These are the activations of a small network on made-up records, seen along a few directions, one row for each record.
Here are examples, each followed by its value of one field, Zub.
Other fields move the rows too, some of them a lot.
-4.532, -1.843, -5.194, -0.225, -1.969, 2.331, 2.818, -0.055, 1.079, -2.874, 2.586 -> f3
-2.544, -0.308, -1.503, -1.947, -3.348, -0.600, -0.197, -0.272, 1.955, -0.642, -1.393 -> f1
1.634, 0.417, -1.051, 1.785, 1.182, -2.068, -0.725, -1.246, 1.136, -2.255, -1.587 -> f6
4.463, -0.258, 3.284, 1.053, -0.563, -4.774, 3.343, 1.915, -2.914, 2.296, -4.951 -> f8
-3.727, -1.873, -4.720, -1.407, -2.742, 1.379, -1.240, -1.745, 1.318, -2.037, 2.175 -> f2
4.675, -0.010, 0.975, 0.883, 2.517, -2.918, 1.077, 2.384, 0.152, -0.198, -1.137 -> f10
-3.340, -2.474, -4.920, -1.299, -2.519, 1.563, -1.433, -1.619, 1.506, -1.445, 2.516 -> f2
4.573, -0.467, 0.013, -0.307, 0.150, -4.757, -0.369, 0.726, -1.147, 3.819, -2.692 -> f7
2.637, 3.736, 1.253, -0.424, 1.510, -0.578, -1.947, 0.653, -2.037, -0.140, 0.371 -> f4
0.010, -0.424, -1.810, 1.108, 2.046, -0.752, -0.531, -0.865, 0.793, -2.605, -2.284 -> f6
4.844, -1.099, 2.635, 0.183, 0.247, -4.822, 2.529, 1.702, -3.256, 2.737, -2.988 -> f8
-2.773, 1.169, -1.556, 2.635, 1.832, 2.885, -2.830, -1.592, 0.556, -1.766, 3.563 -> f9
5.128, 1.590, 1.321, 1.804, 1.322, -4.243, -0.137, 1.624, 0.713, -0.472, -0.400 -> f10
5.554, 2.873, 1.524, -0.081, 1.765, -1.013, -0.449, 1.621, -1.792, 2.097, 0.255 -> f4
-3.556, -0.627, -3.717, -0.509, -3.518, 0.671, -0.852, -1.686, 1.762, -2.517, 1.272 -> f2
-7.977, -0.518, -6.389, 0.110, -2.900, 6.335, -1.489, -3.839, 2.552, -0.353, 4.845 -> f3
1.776, -0.284, -1.336, 1.618, 1.627, -1.779, -0.282, -0.830, 1.118, -1.498, -1.684 -> f6
-3.991, -1.901, -3.066, -3.075, -2.370, 0.612, -2.159, -1.011, 1.406, -0.973, 0.961 -> f1
3.391, 0.145, 3.308, 0.450, 2.326, -4.281, -0.745, 4.123, 1.382, 1.959, 0.242 -> f9
0.128, -1.113, -2.551, 0.497, 2.407, -0.779, -1.951, -1.782, 0.488, -2.680, -0.060 -> f6
0.063, 0.902, 3.031, 0.119, 2.127, -3.419, -1.892, 3.235, 1.333, -0.365, -0.211 -> f9
-2.659, -0.107, 0.281, 0.510, 1.766, 0.519, 0.610, -4.876, 1.070, -1.788, 1.683 -> f3
1.223, 0.052, 0.105, -0.262, 3.118, -1.525, 0.651, 1.739, -0.575, -2.471, -1.495 -> f10
3.086, 1.185, 2.868, -1.247, -2.720, 1.565, -0.094, -0.083, 0.321, 0.870, 0.325 -> f8
-1.018, -2.063, -2.351, -2.044, -2.652, -0.117, -0.149, 0.373, 1.832, 1.367, -0.481 -> f1
-8.332, -0.652, -3.438, -0.543, -0.569, 7.703, -2.007, -1.997, 2.584, -4.272, 5.510 -> f10
1.994, 1.003, 0.098, 1.679, 1.940, 1.384, -0.223, 0.401, -1.061, 0.891, 0.793 -> f5
-3.785, -2.728, -4.746, -1.397, -2.206, 2.357, 0.097, -0.895, 1.317, -1.606, 0.596 -> f2
3.630, 2.909, 1.369, -0.721, 2.091, -0.276, -0.356, 1.227, -2.110, 0.587, -0.543 -> f4
3.765, 0.274, 0.947, 0.426, -0.409, -4.322, 1.994, 1.635, -1.021, 3.364, -5.964 -> f7
1.859, -0.258, 2.314, -0.134, -0.033, -4.155, 1.097, 0.664, -3.448, 0.371, -3.129 -> f8
0.942, 2.098, 0.011, 2.254, 1.009, 0.939, -1.952, -0.851, -0.904, -0.532, 1.875 -> f5
4.967, 0.890, 0.705, 0.715, -1.027, -5.733, -1.003, 0.292, -0.773, 3.476, -2.818 -> f7
0.963, -0.720, -0.759, -1.283, 0.704, -3.074, -1.050, 0.077, -1.587, 1.605, -3.455 -> f7
2.521, 2.438, 0.663, 2.703, 0.718, 0.158, -1.109, -0.373, -0.785, 0.361, 1.523 -> f5
-5.573, -2.307, -5.835, -0.853, -1.604, 3.017, 1.391, -0.805, 1.329, -3.563, 2.971 -> f3
-0.873, 1.947, 0.760, 2.080, 1.367, 2.255, 1.304, 0.654, -1.147, -1.145, -2.120 -> f5
2.939, 1.507, 2.666, -0.082, -0.045, -2.495, 0.441, -1.321, -0.529, 4.157, -2.082 -> f1
2.512, -1.583, 3.441, 0.459, 0.605, -3.219, 0.946, 3.339, -3.067, 2.331, -3.240 -> f4
-2.452, 0.275, -0.977, 2.848, 2.404, 3.960, 1.125, 0.917, 0.546, -0.296, -0.363 -> f9

Which value of Zub does each new row have?
-0.013, 0.054, 2.382, -0.481, 2.679, -2.968, -2.384, 2.922, 0.961, -0.379, 0.740 -> f9
2.879, 1.647, 1.550, 1.001, 1.884, -3.041, 1.613, 2.033, 0.132, -2.076, -2.632 -> f10
3.165, 0.847, 3.039, -1.318, -2.493, 2.044, 0.546, 0.309, 0.295, 0.907, -0.831 -> f8
2.977, 0.271, 0.279, -0.098, -0.268, -4.343, -0.158, 0.569, -0.887, 2.714, -4.449 -> f7
-4.510, 1.431, -1.288, 2.482, 1.982, 3.580, -2.095, -1.018, 0.744, -2.549, 1.358 -> f9
-4.787, 0.891, -2.132, 1.360, -2.119, 5.318, -1.319, -1.590, 3.480, -2.298, 5.264 -> f10
1.340, 0.289, -0.111, -0.729, 0.202, -3.690, -0.530, 0.346, -1.448, 1.413, -4.095 -> f7
-3.847, 0.957, -1.136, 2.303, 2.350, 3.803, 0.357, 0.133, 0.124, -1.793, 0.125 -> f9
3.443, -1.933, 3.405, 0.580, 0.638, -3.559, -0.620, 2.677, -2.580, 2.635, -2.071 -> f4
-0.778, 0.009, 2.687, -0.639, 2.884, -2.193, 0.260, 4.110, 0.293, -0.489, -1.687 -> f9
-0.011, -1.231, -2.414, 0.616, 2.321, -0.706, -1.720, -1.656, 0.425, -2.557, -0.101 -> f6
1.594, -0.865, -1.885, 0.919, 2.176, -1.453, -0.745, -1.155, 0.681, -1.743, -0.725 -> f6
0.849, 1.099, 3.968, 0.673, 1.793, -3.114, 1.322, 4.410, 1.103, -0.082, -3.342 -> f9
5.149, 1.653, 1.465, 1.789, 1.324, -4.238, 0.016, 1.818, 0.621, -0.427, -0.702 -> f10
1.726, 0.738, 0.261, 1.763, 1.971, 1.680, 0.216, 0.503, -1.050, 0.788, 0.330 -> f5
1.146, -1.307, 2.751, 0.166, 0.445, -3.300, -2.029, 1.712, -2.907, 1.049, -0.801 -> f4
0.056, 0.084, 1.422, 1.475, 1.236, -0.699, 2.986, -3.787, 1.646, 0.278, -0.007 -> f3
-3.381, -1.763, -5.327, -0.152, -2.163, 1.594, 0.780, -0.765, 1.581, -2.546, 4.404 -> f3
-5.406, -1.423, -4.414, -1.364, -2.775, 1.982, -0.363, -1.447, 1.250, -3.036, 0.566 -> f2
-5.282, -0.595, -2.520, 0.300, -0.863, 6.401, -0.155, -0.770, 2.962, -1.914, 4.886 -> f10
